Input: [-17  11  38 -37  44]
Output: 44, -37

Input:
[[2 5 5 4 8 6 7]
 [4 3 5 5 6 5 6]]
Output: 8, 2

Input:
[[ 312 -511  844 -261  751]
 [ 469  383  412 -433  487]]
Output: 844, -511

Input: [85 31 68 63 20]
Output: 85, 20

Input:
[[-20 -22  30 -33]
 [  2   1  10 -20]
 [-23 -18  27 -31]]
Output: 30, -33

Input: [-49 -24  28  18 -37 -42]
Output: 28, -49
---
-38  57  -26  53  -8
51  -43  7  -30  -34
84  -29  17  -28  -30
gives 17

-28  -32  53  -26  93  -58
16  53  75  -60  -13  75
-1  -30  37  89  -51  11
gives 89

3  17  -3  9  8  -38
20  -1  -25  -3  47  -71
-27  -50  -9  -71  -24  85
gives -71

0  83  -3  5  13  7
0  48  -23  19  39  33
-1  17  -10  10  -11  20
gives 10

24  9  15  35  -4  -5  36
7  -20  -23  -21  19  15  -1
-9  -94  18  -14  33  -4  -25
gives 33

-7  -1  -4  0  -3
-2  2  -3  1  -4
-66  -72  61  70  69
gives 61

17  -74  -18  -4  85  6
-20  -14  8  -14  20  -2
-2  26  27  -34  -9  -7
gives -34

49  62  -44  40  -55
-28  21  -37  76  -40
-79  4  45  -10  24
gives 45
---
[ 0.04  0.06  0.15 -0.02 -0.05  0.05 -0.20] --> 0.15, -0.20

[-0.1  0.9  0.6  1.2  2.0 -1.6  0.4] --> 2.0, -1.6

[-0.224 -1.111  1.182 -0.895] --> 1.182, -1.111

[ -2.51  -1.79 -14.25  16.77] --> 16.77, -14.25

[-0.4 -0.9  1.3 -1.4] --> 1.3, -1.4

[[  78.9   64.6  197.8  157.2]
 [  56.5  -33.0  183.2 -116.9]] --> 197.8, -116.9

[-144.6   61.2   10.6   51.4  187.8   74.9  135.3] --> 187.8, -144.6
---
87  30  30  -56
-70  22  22  -86
result: 87, -86

-68  -40  88  -33  3  66 result: -68, 66

72  -49  -32  27  37 result: 72, 37

-45  -50  62  -69  50 result: -45, 50

-4  -11  -44  -54  20  -37
9  -10  -82  -20  2  -29
25  -19  10  14  -32  -25
result: -4, -25

1  -27  -26  -75 result: 1, -75

28  76  37  4
0  15  66  57
6  47  72  20
result: 28, 20

10  -29  79  66  27 result: 10, 27

-41  46  -26  -70  53 result: -41, 53
---
Q:
[[-39  41 -12 -40 -46]
 [ -6  55  27  50 -36]
 [-19   9 -34 -69 -24]]
A: 41

Q:
[[-52 -56  66  75]
 [ 52 -27  23 -21]
 [-62  39 -41 -18]]
A: -56

Q:
[[ 84  51  90  45  19]
 [ 26 -81 -38  23   0]
 [  1 -27 -61  -6   2]]
A: 51

Q:
[[-18  25 -20 -21   8  68  44]
 [-39 -30 -29 -20  -5   5  -2]
 [ 10  26   9 -14  32 -42  10]]
A: 25

Q:
[[ 79  -5 -22  23]
 [ 82 -11 -18  23]
 [  6  18  15  27]]
A: -5

Q:
[[ 14  89  26 -63]
 [  2 -16  -2  16]
 [-42  -1  10   6]]
A: 89

Q:
[[  4  70 -42   3]
 [ -9  11  17  21]
 [  6  79 -10   2]]
A: 70
---
[[  1 -16 -21  -5  -2  34]
 [-20 -62   9 -11  30 -39]
 [  4 -16 -29 -16 -14  -9]
 [-10  42 -19  -7 -11 -10]
 [  4  11   5  -9 -36 -28]
 [ 20   9 -15 -16 -12  -5]
 [ 21   9  19  80  21  -7]
 [-54 -64  44 -14  42 -31]] → 1

[[  4  12 -40  13   5 -28  -6]
 [ -6  82  35  -9  -1  14 -29]
 [  0  -5  27 -10   2  26  -2]
 [ -6  30  49 -17  -2  29 -10]
 [ -9  58  50 -12  -5  27 -21]] → 4

[[ 64  -8 -19  22 -23   9]
 [ 17 -25 -11   7  -1  44]
 [  5  33  14  42   3 -36]
 [ 17  29  39  30  22 -74]
 [-33  40 -76 -11  32 -48]
 [-20  46  12   4 -42 -60]
 [-27   6   1  50   7  25]
 [ 38 -60  13 -18  42  44]] → 64

[[  9  96  54   6 -28  34   1 -26  14  22 -13]
 [ 38 -19 -33 -30 -16  26  17   0 -17 -18   0]
 [ 42  -3   0  46   5 -10  -8 -14  52 -21  66]
 [ 22 -27  47  26  -7 -24 -23  -8  36 -14 -59]
 [  4  22  -1 -18   7  81  18 -14   9 -58   1]
 [ 27 -65  34   6 -32  24 -36   4   6   1   6]
 [ 21  -8 -39 -11  57  -7 -29  20   7  18  -5]
 [  5 -11  -9  11   9 -19   2  -3  12   3 -13]
 [-20 -23   4  17  26  37  59  -1  -1  31  37]] → 9

[[ -7  -1   2 -24  25 -69 -13   5  17  -9  -7  19]
 [-26   6   0 -37   6 -57  33  -1   2  -1 -11  27]
 [-34   8  -9 -31  18  -1 -44   6 -12   5  -1  -7]
 [  7   0   9 -37  17  -1  40  16  -4  -8   5 -40]
 [ 38  -1  -3  38  24  -4  -5  11  11   1  -3 -14]
 [-43   3   2   6   3  93 -48  -3  13  -9   9  33]
 [ 29  -9  -4  -5  18  59  61  -7   1  -5   2 -26]] → -7

[[ 17 -48  -5 -36   2  -8  -5  -9 -31]
 [-85 -57  78 -26  60  70  71  39  -9]
 [-15  32   8  -5 -66  15  13 -46  63]
 [-24  33   1  17 -23   4   1  -8  24]
 [ 66 -45 -57 -47 -32 -51 -47 -55  -5]
 [-58 -64  71 -62  -5  75  77 -34  61]
 [-20  69 -11  50 -18 -11 -16  13   7]
 [-20  61 -11  43 -19 -10 -14   8   9]
 [-18  62 -13  44 -20 -12 -17   9   7]
 [-29  60   0  85  71 -11 -16  95 -74]] → 17
---
46  32  79  14  33  -38  94
18  -52  51  18  94  60  18
-89  -60  -28  -33  1  96  25
⇒ -60

-49  21  -86  -35
19  -13  10  1
-62  79  2  -90
⇒ 79

19  53  35  14  1  44  -16
36  -80  18  40  28  82  33
3  53  18  6  1  31  -7
⇒ 53

2  16  19  73  77  -52  10
-13  -2  16  63  41  -58  4
2  6  -6  43  49  -88  -24
⇒ 6

-86  40  -54  8  -54  43
9  16  18  -51  -13  70
-35  7  -18  -11  -84  18
⇒ 7

-4  -32  -12  -5  64  -1  0
-15  18  -5  -6  5  8  -12
-7  16  -25  22  -91  19  1
⇒ 16

4  -27  -34  -4  91  23
-28  -15  -9  6  49  -44
-21  -40  -23  -42  77  13
⇒ -40
---
-24  23  -80  -58  -13 ans = -80
16  -23  76  40  -40 ans = 76
83  26  -44  -13  45 ans = -44
-9  -52  30  7  -78 ans = 30
-23  -34  -75  -63  -39 ans = -75
-13  70  -24  -89  -24 ans = -24
-32  -37  47  77  -87 ans = 47
-25  39  -13  -77  -33 ans = -13
---
-57  -26   60   81    6  -41
-55  -11   32   88    8  -54
-> -26

 42   55  -36  -25   72   46  -29 -> 55

 19  -34   -2   23   10  -16   75 -> -34

-22   70    9   84 -> 70

-47   87   85  -38
  7   27  -47  -64
-> 87

-75  -17  -57   24   15    3   57 -> -17

 16   11   21   48  -53   17   86 -> 11
